Each row below holds a small network's activations on one input, seen along a few directions.
In each table, some parts of the input vary, and every possible input appears once, in random order.
Descriptions start from the smaller parts, as in this example, which fits no table here: one of 8 places around a ring, together with either a single point or one of 11 places along a line or (one of 2 separate values, together with one of 6 places along a line).
Shared parts are said once, and a part with two or three values counts as separate values.

Rows:
R1: [ 48  18   9  14  47   6 -30 -69  11 -46  39]
R2: [ 44   9 -12 -64 -36   3 -24 -23 -22   8 -65]
R3: [-18  10  14  60   1 -32 -21  -8  53 -31  71]
R4: [-35 -44  19  65  59  21  28 -26  13  -7  22]
R5: [ -5  18 -12  -9 -36 -47   5  48  19  11  23]
R6: [-21  21   1  15 -18 -42  -1  21  20 -13  54]
R7: [-32 -23  -7  10   8  45  37  23 -23  29 -32]
R8: [-28 -38 -15 -30 -13  56  26  37 -12  31 -58]
R9: [-35 -31   3  36  27  32  32   7 -30  12  -3]
R10: [ 36  34  18 -17  23  -2 -22 -42 -21 -26  -9]
R11: [ -3  -1 -33 -39 -55 -42 -16  59  15  28  -6]
R12: [ 49  26  16 -41  -6   2 -15 -27 -24   3 -35]
- What is each input in this table made of? => one of 3 separate values, together with one of 4 places along a line
- Change only the choice among 3 separate values in R9. List by row number the other rows that result. => R6, R10
- Change only the place on the line of 4 in R12. List by row number the other rows that result. => R1, R2, R10

Rows:
R13: [ -1  22  27  48  45  -6  11 -27  -7 -24  47]
R14: [  3 -27 -18 -44 -20  37   3  13  -1  23 -60]
R15: [  1 -12  23  48  52  15   3 -52   4 -25  25]
R16: [-49 -24  -5  63   8 -11  12  21  42  -8  60]
R17: [ -9   6 -16 -47 -41 -11  18  51 -33  38 -46]
R18: [-35  10  20  55  20 -22  16   9  11 -15  61]
R19: [ 92  75   6 -45 -29 -75 -82 -55  33 -51  37]
R20: [-20 -24 -27 -35 -51   1  12  61   3  44 -41]
R21: [-22 -32   3  53  40  12  -2 -21  34 -21  41]
R22: [ 20  15  -6 -51 -15  14  12  13 -53  24 -51]
R23: [ 20 -11  -7 -45  -8  44  -2 -14 -33  17 -73]
- What is each input in this table made of? => either a single point or (one of 2 separate values, together with one of 5 places around a ring)

Rows:
R24: [-12 -22  19  39  61  48  30 -33 -29   1 -10]
R25: [-47 -35   1  42  18  30  30  17   5   6  13]
R26: [  9 -10 -26 -56 -46  11 -11  30  -2  27 -48]
R27: [  9  -8 -27 -53 -45  12 -11  28  -3  27 -50]
R28: [ -7  85  27  -7 -13 -63  40  52 -79  16  30]
R29: [-47 -33   0  47  18  30  28  16   3   6  10]
R30: [  0   4  -8  20 -23 -50 -28  14  66 -17  54]
R31: [ 44   6   2 -61  -6  35  -4 -31 -42  12 -82]
R32: [-31 -31   6  36  42  41  31  -4  -8  -1   6]
R33: [-12 -23  19  36  61  48  32 -32 -28   0  -7]
R34: [-65 -43  -4  43  -2   3  30  41  25  20  18]
R35: [ 28  24   9  14  18 -20 -35 -45  28 -41  41]
R36: [  0   2  -7  17 -23 -51 -28  14  65 -16  55]
R37: [ 28  -3 -14 -65 -25  24 -11   8 -19  19 -66]
R38: [ -7  87  26  -5 -15 -64  41  51 -79  15  29]
R39: [ 27  -1 -14 -63 -26  25 -12   5 -20  19 -69]
R40: [ -6 -21 -38 -48 -60 -18  -7  52  14  33 -34]
R41: [-32 -30   6  40  42  41  30  -4 -10   0   3]
R42: [ 15  17   1  20  -3 -28 -32 -21  47 -32  53]
R43: [ 44   5   2 -63  -7  34  -4 -27 -40  12 -80]
R44: [-65 -42  -5  48  -1   4  29  40  24  20  16]
R45: [ 26  21  10  13  20 -20 -34 -45  28 -42  43]
R46: [ 48  28  26  18  37 -13 -33 -77  -4 -43  25]
R47: [ -5 -19 -39 -46 -60 -17  -8  51  14  33 -35]
R48: [ 46  25  28  17  39 -14 -33 -77  -4 -44  27]
R49: [ 14  15   2  18  -1 -29 -31 -21  46 -32  55]
- What is each input in this table made of? => one of 2 separate values, together with either a single point or (one of 3 separate values, together with one of 4 places along a line)
- The inputs of R26 and R27 match in every part but the choice among 2 separate values. If R49 is changed in the same way as R26 into R27, which row does it become? => R42
- Change only the choice among 3 separate values in R31. List by row number the other rows that result. => R24, R46
